Each row below holds a small network's activations on one input, seen along a few directions.
Each table varies a few parts of the input and shows all the possible inputs, shuffled.
Descriptions start from the smaller parts, as in this example, which fits no table here: ring(5) and (point or ring(11) or (values(2) and line(6))).
Shared parts are said once, and a part with two or three values counts as separate values.

Other details of the inputs vary at random and push rows far along two fixed directions, the same in every table; ignore that.

A family of inputs:
row 1: [ 12.4  -0.3 -20.5  25.6  -8.4 -28.0  25.4  -7.2  -9.9   0.3  24.7]
row 2: [-20.9 -51.4  62.3 -58.9 -31.6 -58.5 -12.5   0.1  52.6 -32.8 -48.6]
row 3: [  9.0  -1.2 -18.5  -0.4   1.4 -14.1  25.4  -9.3  -5.4  13.4  32.6]
row 4: [  4.8  -1.6 -22.7  22.1  -1.8 -26.7  25.4   0.8  -5.4  10.2  22.0]
row 5: [  6.3 -12.0  14.1 -14.9 -12.3  -1.1  -3.7   3.1   6.7   7.2  -2.4]
row 6: [-14.3  21.8  12.7  -7.5   4.8  51.4 -53.5   8.9  -7.0  -6.8 -24.5]
row 7: [ -9.4  12.6  18.5   2.9  28.8  44.6 -46.2   9.2  10.7 -24.3 -31.0]
row 8: [ -6.1 -31.1  37.7 -51.4 -37.6 -58.4  14.9  -8.5  25.6  -5.7 -27.2]
row 9: [ 17.1  -3.0 -16.9  20.9  -5.6 -21.0  32.6  -4.2 -13.9   1.7  22.1]
row 10: [  0.8   3.0   7.6  -4.9 -13.2 -13.4  -1.2  -3.3   3.5  -8.7  -5.1]
row 11: [ -9.9 -42.5  62.5 -69.9 -50.3 -49.4  -0.9  -3.8  38.3  -7.7 -56.6]
row 12: [  6.5  30.0 -15.9  17.3  22.8  36.1  -5.4  -2.7 -18.3   5.6   1.1]
row 13: [  9.3  -5.4 -18.0  15.0  -5.0 -19.6  18.4  -5.9  -2.7  12.5  33.8]
row 14: [ -2.4  -2.3  11.4 -16.0 -10.4  -5.0  -8.4  -1.9  10.9   3.5   3.3]
row 15: [ -3.9   8.1  11.7  -2.0  24.1  52.2 -57.3  11.7  11.5 -22.1 -15.4]
row 16: [  9.0  -4.4 -18.5  17.3   0.4 -19.9  32.7   3.9  -8.8  11.4  19.3]
row 17: [ -3.6  -2.4  15.4  -2.8  -7.9 -11.3  -3.8  -2.0   8.1   3.9 -16.5]
row 18: [  6.4  -0.3 -14.0  11.5   5.0 -13.5  39.6 -11.1  -7.3  14.6  14.3]
row 19: [  0.1   3.6 -21.9  15.6   1.3 -26.9  30.7  -1.8  -4.0   7.7  25.6]
row 20: [-10.3  20.2  10.5 -15.8   6.9  54.7 -48.9   7.5 -10.3  -3.7 -27.5]
row 21: [ -9.1   7.3 -22.6  26.4  34.7  30.4 -17.8   4.2  -9.4 -17.1  18.2]
row 22: [ -1.9  -8.7 -20.7   6.9  -1.0 -13.7  34.0  -8.9 -13.7  13.8  26.1]
row 23: [  6.5  16.6  12.2 -13.7   3.4  63.8 -45.3   7.7  -1.7   2.0 -24.2]
row 24: [  2.1  21.0   8.6  -7.1   7.1  57.9 -40.4  14.9  -4.5  -0.4 -36.8]
row 25: [ 11.0  22.9 -11.4  27.2  18.3  35.9  -3.7   3.8 -18.8   5.9  -0.4]
row 26: [ -0.4 -10.2 -15.9  12.6  -2.3 -17.3  28.4  -2.8 -14.6  11.2  25.8]
row 27: [ -0.1  12.4 -24.2  31.3  34.7  25.4  -9.9  10.3  -3.7 -16.7  13.7]
row 28: [ -4.5  -7.4 -19.5  17.2  -4.4 -23.8  20.4  -5.8 -11.1   9.9  28.4]
row 29: [ -1.5   5.4  -9.3  13.4   3.8 -22.3  28.5 -10.2  -2.6   7.6  17.7]
row 30: [ -3.3  -0.9   5.3 -17.9  -5.7  -8.4   2.7   3.4   5.3   3.8 -12.5]
Each input here is: values(5) and (point or ring(5)).
Q: Changing only the values(5) part turns row 5 into row 9. The same change can be made to row 14. Which row results?
A: row 10
Q: Which other rows does row 12 become when the values(5) part takes its other values? List them by row number.
A: row 3, row 8, row 20, row 30
Q: Which other rows does row 15 become when the values(5) part takes its other values? List them by row number.
A: row 2, row 7, row 21, row 27

A family of inputs:
row 31: [ -2.7 -20.4  38.4 -36.6 -33.2 -37.4  12.6   1.7  19.8   9.2 -35.6]
row 32: [-15.3  20.5  20.7 -18.1   4.1  53.6 -49.9  10.9  -5.7   5.7 -40.1]
row 33: [ 23.0  35.9 -23.6  29.9  33.0  26.9  22.8 -10.7 -18.8 -10.4  -2.2]
row 34: [-12.8 -21.6 -20.2  13.8  15.5 -40.9  31.5  -9.6   8.1 -11.2  42.0]
row 35: [  0.2  -1.4 -12.0  15.1 -15.6 -38.8  38.6  -9.5 -10.5  15.4  13.0]
row 36: [ -0.4   3.5  25.6  -4.8  -1.1  13.9 -43.7   8.6  22.2 -20.0 -29.1]
row 37: [ -6.8   0.3  18.9  -4.3   3.3  14.4 -43.4  10.5  15.9 -32.4 -32.9]
row 38: [  6.5  34.7 -27.9  35.9   5.5  21.0  -4.2  -0.4 -32.2   5.6  14.2]
row 39: [  7.9  46.6 -25.3  24.8  36.5  91.6 -36.2  12.0 -31.5  11.6  -0.9]
row 40: [ -4.5 -17.3 -17.4  15.6  13.4 -39.3  31.2 -11.7  12.6   1.9  47.5]
row 41: [  4.4  -3.1 -11.7  13.2 -10.9 -40.1  45.7  -7.3  -9.9  19.8  10.1]
row 42: [-13.0  12.6  19.7  -5.6  25.9  54.8 -58.7  15.7   8.9 -15.7 -28.9]
row 43: [  1.0  29.8 -32.8  26.7  27.6  42.6  -2.1   1.7 -29.8  19.4  14.1]
row 44: [-19.6 -11.1  23.1 -14.3  14.4  25.9 -33.8   9.7  14.3 -16.8 -28.8]
row 45: [ -2.7 -27.4  28.0 -44.4 -22.2  -9.9  -5.7  -2.8  21.2   8.1 -14.8]
row 46: [ 25.7  11.9 -23.9  24.4  -7.0  10.5   3.5  -3.0 -23.9  -0.5  31.5]
row 47: [ -7.7  36.9 -25.3  19.1  12.1  48.4 -30.8   2.7 -28.1   4.1  15.0]
row 48: [  7.3 -13.5  32.3 -29.7 -26.0 -15.4   4.6   3.3  18.3   8.1 -34.3]
row 49: [  0.8   9.7 -21.8  17.3 -18.6 -32.4  24.0  -7.2 -14.8   6.4  23.9]
row 50: [ 15.6  25.8 -27.3  17.9  18.3  65.7 -30.5   3.0 -25.7   4.6  22.8]
row 51: [ 15.2   2.6  21.4 -15.7 -16.9  25.9 -27.8   6.2   5.9  -1.1 -29.3]
row 52: [-25.0 -25.0  32.2 -43.9 -27.2 -35.8   3.2  -5.1  18.6  12.3 -25.0]
row 53: [ -6.6  13.3  24.7 -28.5  20.7  36.4 -15.5  -4.1  10.9 -13.4 -41.6]
row 54: [ -4.4 -26.0  26.9 -44.2 -29.1 -13.7 -15.5  -2.8  13.1  -1.3  -3.7]
row 55: [ -6.7   4.3 -34.9  37.4  39.6  19.9   6.9   4.7 -16.2 -13.6  32.0]
row 56: [  7.2  -8.7 -16.6  -2.0   4.0 -13.5  39.4  -4.9  -2.6  22.5  25.8]
row 57: [ 10.4 -11.6 -18.6  -2.6  -1.2 -10.8  34.3  -5.0  -3.5  19.8  32.0]
row 58: [-16.2   3.8  27.2 -19.2  12.6  36.5 -64.2  11.0  22.9 -22.9 -23.3]
row 59: [  1.9 -20.3 -24.2  28.4   8.3 -44.9  42.1  -1.0  -2.4 -15.4  22.9]
row 60: [ 27.7  12.8 -25.6  27.1  -3.2  13.0   7.8  -4.0 -21.1   4.8  28.3]
row 61: [  6.9 -13.0 -20.1  21.9   0.8 -55.6  33.9  -5.3  10.9 -11.3  38.5]
row 62: [ -7.7 -24.3  34.7 -21.1 -14.4 -38.9  -4.6   6.5  30.3 -15.0 -29.9]
row 63: [  5.6 -10.6 -22.1  35.3  12.6 -26.0  35.4  -2.5  -5.8  -9.3  21.7]
row 64: [  8.5 -26.4  36.7 -39.4 -38.2 -31.4   8.6   1.0  23.7   6.4 -28.1]
row 65: [-26.7 -23.4  32.0 -45.9 -30.2 -39.6  -1.7  -5.0  16.9   7.8 -19.2]
row 66: [  2.7   0.3 -11.0  16.3 -13.1 -36.8  42.1  -7.2 -11.9  16.8  12.5]
Q: What is each input in this table made of?
A: values(2) and (point or ring(6) or line(11))
Q: Changing only the values(2) part turns row 35 into row 52. The same change can be made to row 49. Which row results?
A: row 47
Q: Which other rows does row 41 become when the values(2) part takes its other values? List them by row number.
A: row 43

A family of inputs:
row 67: [ 23.9  41.7 -46.1  59.7  14.6  26.3  11.8   1.2 -38.6   7.6  26.1]
row 68: [-25.9 -52.7  46.7 -63.3 -49.0 -82.7  24.0  -9.6  34.7  10.9 -16.1]
row 69: [ -1.1 -51.1  47.6 -66.5 -65.4 -75.6  25.3 -10.0  32.4  19.6 -16.0]
row 70: [ -1.4 -25.9 -39.1  20.7  -8.0 -80.9  86.7 -18.8 -12.0  22.0  65.7]
row 71: [  7.3  33.2  12.1  -8.5  13.5  75.4 -47.6   8.8 -10.0  -3.0 -39.2]
row 72: [  0.5   0.2  14.6 -17.0 -28.4   0.4 -21.8   5.6  -0.5   5.4 -16.7]
row 73: [ 33.8  36.2 -46.3  48.6  11.4  33.7  18.6  -4.4 -39.4  14.9  35.5]
row 74: [-27.4 -54.6  46.1 -70.6 -39.7 -77.8  30.0 -10.2  39.8  17.4 -16.0]
row 75: [ 20.7  36.4  15.2   5.3   0.0  71.0 -49.4  14.0 -13.0  -2.3 -46.4]
row 76: [-12.5 -47.3 -37.1  31.9  25.4 -90.9  62.3 -14.8  21.1 -21.8  85.2]
row 77: [-19.3 -20.5  18.9   7.8  30.0 -10.1 -28.3  10.3  36.5 -53.3 -18.2]
row 78: [ 11.3  41.3 -50.4  57.1  46.7  44.9  18.9  -0.3 -35.9  10.5  27.1]
row 79: [ 18.4   1.8 -36.8  29.8  13.2 -32.3  73.6 -13.1 -16.6  17.5  39.8]
row 80: [  8.9 -25.8  20.0 -31.3 -40.1 -36.1  18.4  -4.4  10.5  15.0  -6.3]
row 81: [  7.6  33.0 -48.7  45.2  36.9  32.4  22.2  -5.6 -32.8  12.7  35.0]
row 82: [  4.4  28.1  10.9 -16.2   9.6  80.7 -54.8   9.7  -9.8   6.0 -26.1]
row 83: [-27.5 -25.7  37.5 -20.7  20.0  12.6 -67.2  16.4  42.9 -52.6 -32.1]
row 84: [-14.3   5.2  42.0 -26.2  -9.1  19.4 -39.9   9.9  12.3 -10.6 -63.0]
row 85: [-15.7   3.9  39.9 -32.1 -13.9  20.0 -43.7   6.6  10.8  -9.1 -54.9]
row 86: [-19.5 -20.7  17.2   1.8  26.2  -9.4 -33.1   7.6  35.0 -51.2 -10.3]
row 87: [  7.9  39.5  10.0   4.3  -6.4  64.0 -62.3  12.6 -15.9  -5.8 -37.8]
row 88: [  0.8   2.2  14.3 -18.7 -30.3   2.8 -23.2   3.0  -0.8  10.0  -9.3]
row 89: [  5.1  26.4 -48.6  39.9  35.1  37.0  16.5  -1.6 -32.1  16.7  40.4]
row 90: [ 14.0  -4.6 -40.1  18.9   7.6 -24.9  63.0 -12.8 -18.5  23.2  53.7]
Q: What is each input in this table made of?
A: line(4) and (point or ring(5))
Q: Changing only the line(4) part turns row 70 into row 85. The same change can be made to row 80. Which row results?
A: row 73
Q: Which other rows does row 79 become when the line(4) part takes its other values? List them by row number.
A: row 71, row 82, row 90
Q: Start at row 74 and move only the ring(5) part, one step at a time. The first step leads to row 82. Which rows follow, in order?
A: row 69, row 88, row 68
Q: Start at row 84 and move only the ring(5) part, one step at a time. The first step leads to row 78. Which rows follow, in order?
A: row 79, row 75, row 67
